These are the activations of a small neural network, seen along a few directions. Each row is one input.
In each table, some parts of the input vary, and every possible input appears once, in random order.
Descriptions start from the smaller parts, as in this example, which fits no table here: values(3) and (point or line(11) or (line(6) and ring(8))).
Shared parts are said once, and a part with two or three values counts as separate values.

Other details of the inputs vary at random and push rows far along two fixed directions, the same in every table; ignore that.

A family of inputs:
R1: [ -3  17 -10 -19   9  36 -11 -14  -4  -9  -5  16]
R2: [  6 -10  12  25 -11 -25   4  12   9   2   9  -7]
R3: [ -8  -1  10   9   5   3  -7   6  -5  -3 -17 -16]
R4: [  4  -2  -9 -22  13   3  14 -13  10   2  32  33]
R5: [-2 -8  3  0  7 -8  8 -1  3  6 10  5]
R6: [ -8 -22  14  11  -4 -28  17   7   8   1  18  -4]
R7: [ -5   2   0   0  -2   0  -2   3 -12   3 -16 -10]
R8: [ -6 -20  13  13  -6 -30  12  17   1  10   0 -18]
R9: [  9   1   9  26  -3  -8 -11  13  -6   8 -17 -20]
R10: [ 15  23 -11 -11   9  26 -21 -20   2  -8  -5  18]
R11: [  0   0  -9 -17  12   2  16 -11  14   2  31  30]
R12: [-11 -19   9  10 -14 -33  20  16   8   4  17 -12]
R13: [ 11  -3  -6   5  -8 -22  16   0  14   8  32  17]
R14: [ 18  24 -13 -12  12  26 -20 -19   0  -1  -4  16]
R15: [ -3  14  -4  -2  10  18 -15   3 -15   6 -32 -14]
R16: [ -1  10   1  -7   7  30 -18  -4 -14  -6 -27  -4]
R17: [ -2   0  -7 -13  12   2  11  -8  11   2  28  23]
R18: [  4 -19  14  29 -24 -44   6  14   7   5   1 -30]
R19: [ -7 -18   7   9  -6 -30  17  10   5  11  14  -7]
R20: [  1  20 -16 -25   9  28  -7 -12  -9  -5  -8  15]
R21: [ -8   2   7  14   3   0 -13  15 -16   8 -34 -32]
R22: [  6  -2   2  16 -13  -7 -13   4  -2  -3 -18 -21]
R23: [ -3   0  -8 -21   2  10  14 -16  11  -6  32  34]
R24: [  3  20 -16 -23  16  27  -9 -11  -7   1  -7  15]
R25: [  1   2 -14 -26   1   1  17 -10   8  -1  29  31]
R26: [ -6 -23  10   7 -14 -26  18  12   6   1  15  -8]
R27: [  0  11   2  -6  14  26 -19  -4 -16  -5 -29  -4]
R28: [  9  -2  -7  -8 -10  -5   6 -14  21  -7  33  27]
R29: [ 18  26 -18 -14   8  24 -17 -20  -3   2  -4  14]
R30: [ -6  13   0  -4   7  31 -16  -4 -11  -7 -29  -7]
R31: [ -7  -2  14  12  -1  11 -16  10 -14  -5 -35 -31]
R32: [-10 -19   9   8 -14 -32  23  13   9   4  15  -9]
R33: [ -6  -3  16  16   6   4 -17  11 -15  -4 -36 -32]
R34: [ -2   0 -12 -21  -1   6  15 -12   7  -3  29  29]
R35: [ 10  17  -7  12  -4  12 -21   3 -17   2 -36 -15]
R36: [ -7  -1   5   5  -4   4  -1   7  -7  -2 -19 -17]
R37: [ -7 -23  11   8 -14 -26  18  13   7  -1  15 -13]
R38: [ -4  14   1  -2  14  26 -18  -4 -13  -6 -31  -8]
R39: [  4   2   4  28 -12  -1 -20  15 -15   1 -38 -31]
R40: [  0 -24  16  31 -24 -40  13  18  15   1  20 -10]
R41: [ -2   7 -17 -27   2  14  13 -15  11  -6  32  34]
R42: [  2  -7  -5 -16  10  -5  16  -8  13   1  34  23]
Description of these inputs: ring(6) and (values(2) or ring(5)).
The inputs of R26 and R16 match in every part but the ring(6) part. If R36 is changed in the same way as R26 into R16, which row does it become?
Answer: R30
The inputs of R8 and R4 match in every part but the ring(6) part. If R19 is changed in the same way as R8 into R4, which row does it become?
Answer: R5
List by row number the other rows that have the ring(6) part in common with R3.
Answer: R2, R6, R10, R27, R33, R38
List by row number the other rows that have the ring(6) part in common with R20.
Answer: R7, R12, R18, R25, R32, R35
